A small network was trained on made-up records. Each row is its average activation on records with the value named, seen along a few directions.
Values that are neighbours, or in one group, have similar rows; names and order tell nothing.
(in the rows, 500 means zero)
Random noise pushes rows far along 4 fixed directions. That doesn't count. These rows show it; they differ only by the noise:
[701 524 754 502 502 583 472 471 717 380 467 222 455 256 449 376 745 642
 420 651]
[652 501 934 554 471 604 535 544 839 417 570 264 491  98 364 318 737 586
 463 606]
[458 502 788 416 390 473 894 565 318 482 582 454 594 326 369 538 352 449
 568 318]
[729 636 457 320 414 336 383 545 568 425 446 401 348 731 481 565 778 558
 324 625]
[514 510 785 450 416 488 693 575 562 486 572 431 541 314 377 466 531 489
 520 447]
[573 457 333 446 636 637 396 256 435 385 200 200 528 485 683 470 590 766
 486 693]


Field Vopa:
c2: [657 514 273 502 505 379 378 552 429 501 618 643 355 829 532 572 434 410
 391 469]
c13: [344 591 342 424 372 351 575 580 289 582 469 754 512 754 427 675 443 448
 565 314]
c10: [424 521 533 402 450 483 661 566 421 517 487 551 564 456 468 560 486 476
 543 417]
c7: [536 579 443 667 509 469 284 535 658 547 535 601 350 672 435 454 574 418
 431 534]
c4: [439 332 304 498 688 487 113 643 958 639 605 715 547 581 657 375 626 493
 462 743]
c8: [262 447 314 561 584 594 262 312 627 604 378 632 590 534 515 417 566 532
 646 538]
c1: [598 529 224 643 640 522  70 388 725 466 391 490 340 733 619 388 634 512
 383 726]
c9: [692 547 376 439 506 460 161 515 837 424 320 362 381 598 609 454 927 645
 328 790]
c6: [487 390 330 582 602 568 515 399 302 465 533 491 532 533 625 513 257 494
 530 457]
c12: [620 591 572 615 455 477 414 494 519 424 540 557 353 515 429 454 635 415
 491 478]
c11: [644 513 650 506 378 406 637 683 484 485 863 573 399 489 399 566 410 324
 404 368]
c3: [437 528 638 486 463 500 561 540 576 510 508 505 565 398 383 452 532 527
 560 474]
c5: [607 570 285 551 617 609  63 372 617 541 282 260 406 470 762 553 686 668
 338 832]
The values of Vopa form a line.
A walk along Vopa starts at c4 and steps to its neighbour c11. Put c13, c9, c6, c3 in the order it reaches them. -> c6, c13, c3, c9
Name the neighbours of c12, in listed order. -> c7, c8

Field Ruva:
f3: [713 558 505 464 439 485 629 484 387 275 453 383 404 594 434 489 645 551
 434 456]
f2: [493 538 289 362 525 478 509 414 291 487 301 369 488 684 632 615 485 620
 481 571]
f7: [699 541 586 336 438 401 643 608 384 455 631 499 475 498 449 554 455 455
 370 431]
f12: [312 505 483 426 480 491 479 477 573 620 435 572 550 507 491 533 520 532
 630 490]
f11: [324 389 537 525 504 472 542 614 613 643 676 758 612 447 453 523 344 396
 578 383]
f13: [439 398 647 613 563 564 624 522 456 525 619 559 575 324 506 407 308 394
 600 437]
f8: [156 411 473 536 508 591 623 379 340 586 347 554 735 339 538 522 322 554
 725 396]
f4: [423 485 640 751 480 592 496 444 533 519 618 549 499 337 403 387 376 394
 595 393]
f1: [553 476 628 496 542 593 579 553 593 499 521 365 535 331 488 453 501 527
 424 552]
f5: [624 475 812 656 485 594 740 559 388 423 677 408 498 211 394 396 336 424
 498 383]
f9: [674 571 561 390 433 443 573 554 459 432 496 310 420 561 490 557 617 550
 372 569]
f6: [455 421 624 659 571 571 549 471 494 492 582 531 542 329 496 421 329 441
 557 454]
f10: [586 604 514 510 488 521 269 435 735 432 405 410 400 466 474 483 853 600
 436 647]
The values of Ruva form a line.
A walk along Ruva starts at f3 and steps to its neighbour f10. Put f13, f1, f5, f6 in the order it reaches them. -> f1, f13, f5, f6
Name the neighbours of f2, in listed order. -> f12, f9
What is the length, in steps, of the shortest route from f8 to f7? -> 5
